Here are a small network's activations along a few directions, averaged over the inputs that share one value of a field.
Related values have similar rows: they may be neighbours, one step apart, or belong to one group.
In the rows, zero is written as 500.
Strong random noise was added to every row along 5 fixed directions; ignore it. To show where, here is one row again and again, with new noise each time:
[667 375 458 399 412 493 597 595 366 495 602 547 570 372 488 444]
[553 322 488 392 534 262 582 639 647 618 532 692 721 442 412 449]
[510 571 641 629 392 575 585 500 543 548 422 528 463 619 495 582]
[719 516 453 351 335 546 578 595 500 526 649 527 508 514 509 456]
[579 721 509 529 380 633 526 518 588 549 519 504 421 668 527 464]
[493 606 451 385 592 333 434 527 750 684 528 654 653 637 421 403]
[480 634 561 524 521 526 447 412 498 600 466 527 517 621 463 510]


Values of Taf:
d2: [563 363 450 454 583 462 458 501 429 385 583 506 599 363 498 429]
d18: [643 570 501 502 356 721 484 469 456 383 665 303 298 523 615 600]
d5: [360 517 555 635 513 581 475 393 414 556 346 436 371 588 491 498]
d7: [484 338 384 421 496 499 511 550 286 435 437 523 447 329 519 323]
d15: [449 334 686 558 486 489 545 397 206 416 430 375 490 355 496 806]
d4: [532 698 411 359 471 583 406 489 456 463 500 389 375 559 551 431]
d6: [479 479 370 391 608 390 443 493 447 482 567 436 564 373 510 507]
d9: [510 519 534 532 515 501 520 486 378 425 482 491 505 451 503 541]
d1: [444 278 622 681 476 555 635 470 213 441 367 531 502 326 462 559]
d11: [525 509 345 266 578 420 361 474 432 562 551 532 561 481 450 357]
d19: [592 415 390 444 565 528 472 474 316 379 635 410 498 333 540 490]
d23: [523 572 557 450 542 496 375 395 600 513 607 514 574 597 494 558]
d17: [492 453 605 498 524 433 460 423 635 598 530 610 643 554 422 541]
d13: [417 393 515 439 454 470 503 505 475 591 520 414 433 478 487 640]
d21: [440 377 563 468 673 419 371 360 569 551 553 450 564 453 486 608]
d22: [531 556 476 616 534 633 438 443 351 360 557 407 443 443 581 444]
d8: [499 660 542 532 452 546 495 468 584 590 489 556 476 645 477 503]
d16: [461 552 590 423 548 348 455 438 616 531 476 562 598 609 445 616]
d14: [283 522 606 560 641 405 395 376 516 568 294 513 502 589 430 591]
d20: [417 296 377 377 638 260 502 649 578 572 479 548 636 336 446 481]
d12: [513 454 383 400 601 447 430 455 564 562 616 551 580 506 468 350]
d24: [610 317 381 637 381 574 702 693 526 410 607 607 536 310 592 295]
d25: [478 538 816 526 367 486 530 403 688 579 450 388 421 781 485 938]
d26: [625 590 256 326 471 657 392 507 331 380 656 317 341 427 564 344]
d3: [556 620 516 615 271 706 654 564 521 470 483 502 350 575 541 461]
d27: [543 724 387 523 464 676 509 526 335 321 498 399 396 435 607 379]
d10: [514 392 669 475 421 490 505 421 396 435 403 437 427 539 481 699]
The values of Taf form 9 separate groups.
List the group mates of d9, in the order listed. -> d16, d27
List the group mates of d6, in the order listed. -> d15, d25
List the group mates of d1, in the order listed. -> d8, d3
List the group mates of d7, in the order listed. -> d5, d11
List the group mates of d22, in the order listed. -> d2, d23
List the group mates of d18, in the order listed. -> d19, d21
List the group mates of d12, in the order listed. -> d17, d24

Values of Gog:
g8: [507 672 584 490 456 505 466 443 546 597 403 582 496 669 429 507]
g7: [448 715 590 728 564 644 427 339 511 457 447 546 481 645 497 502]
g2: [255 585 432 642 636 484 473 458 495 590 280 536 460 544 463 351]
g9: [507 200 485 543 594 389 560 598 508 469 580 562 638 264 531 439]
g3: [659 639 228 400 457 582 537 669 529 462 665 601 527 426 571 163]
g6: [408 531 570 410 516 247 540 614 907 657 379 566 543 712 420 652]
g1: [357 452 575 431 726 147 371 488 898 591 479 598 724 595 442 625]
g4: [423 517 553 525 424 461 529 539 838 628 476 551 488 694 480 508]
g5: [455 463 379 479 581 442 488 584 475 439 494 441 486 381 511 488]
The values of Gog form a 3 by 3 grid.
List every value one step from g1, in the order listed. -> g9, g5
List every value one step from g8, in the order listed. -> g2, g3
Each value of Gog is a pair of two hidden parts, and every pair occurs once (3 first parts, 3 second parts).
g9 and g7 share the first part; g9 and g4 share the second. Which value has the first part of g4 and the second part of g7? -> g3

Values of Vus:
h10: [446 314 597 427 567 463 407 308 182 573 492 503 596 441 391 579]
h1: [488 637 341 487 504 458 519 641 670 471 445 536 446 537 554 336]
h3: [586 446 423 380 421 525 534 543 371 521 537 523 458 442 483 437]
h2: [609 351 476 381 553 438 507 441 293 532 654 551 670 330 448 427]
h8: [488 560 431 655 491 465 603 599 683 541 426 646 552 511 500 313]
h6: [224 559 572 600 741 380 367 397 615 558 359 472 570 575 516 633]
h5: [509 409 604 596 374 600 549 516 601 389 500 337 319 517 589 615]
h4: [305 406 524 733 695 404 524 526 540 452 373 459 513 405 488 603]
h11: [535 648 552 588 218 534 711 800 954 542 399 585 381 747 524 496]
h7: [371 223 745 561 604 334 483 368 348 477 311 528 631 418 366 790]
h9: [508 486 662 680 483 617 569 442 376 460 484 575 543 455 533 555]
The values of Vus form a line.
A walk along Vus starts at h9 and steps to its neighbour h2. Put h10, h6, h11, h7 in the order it reaches them. -> h10, h11, h7, h6
List every value one step from h5, in the order listed. -> h4

Values of Zemez:
e2: [512 353 588 396 430 462 454 410 677 682 598 495 492 637 420 613]
e7: [477 496 596 296 668 391 244 220 515 685 683 411 600 604 414 750]
e3: [678 649 583 680 220 869 671 513 129 330 511 464 367 428 601 491]
e4: [412 424 750 657 528 495 473 323 591 551 446 600 590 638 472 632]
e8: [384 676 580 829 604 554 513 505 680 343 386 537 511 589 556 493]
e1: [613 348 600 382 343 441 619 505 443 665 516 584 543 508 392 607]
e9: [405 488 284 364 649 335 416 606 603 480 411 492 489 458 509 281]
e6: [687 589 424 274 438 616 409 430 248 384 706 217 354 421 603 667]
e5: [530 815 398 247 393 512 401 507 595 594 462 459 388 736 484 432]
The values of Zemez form a 3 by 3 grid.
List every value one step from e8, in the order listed. -> e7, e4
List every value one step from e9, in the order listed. -> e2, e6, e5
Each value of Zemez is a pair of two hidden parts, and every pair occurs once (3 first parts, 3 second parts).
e9 and e5 share the first part; e9 and e2 share the second. Which value has the first part of e2 and the second part of e5? -> e1
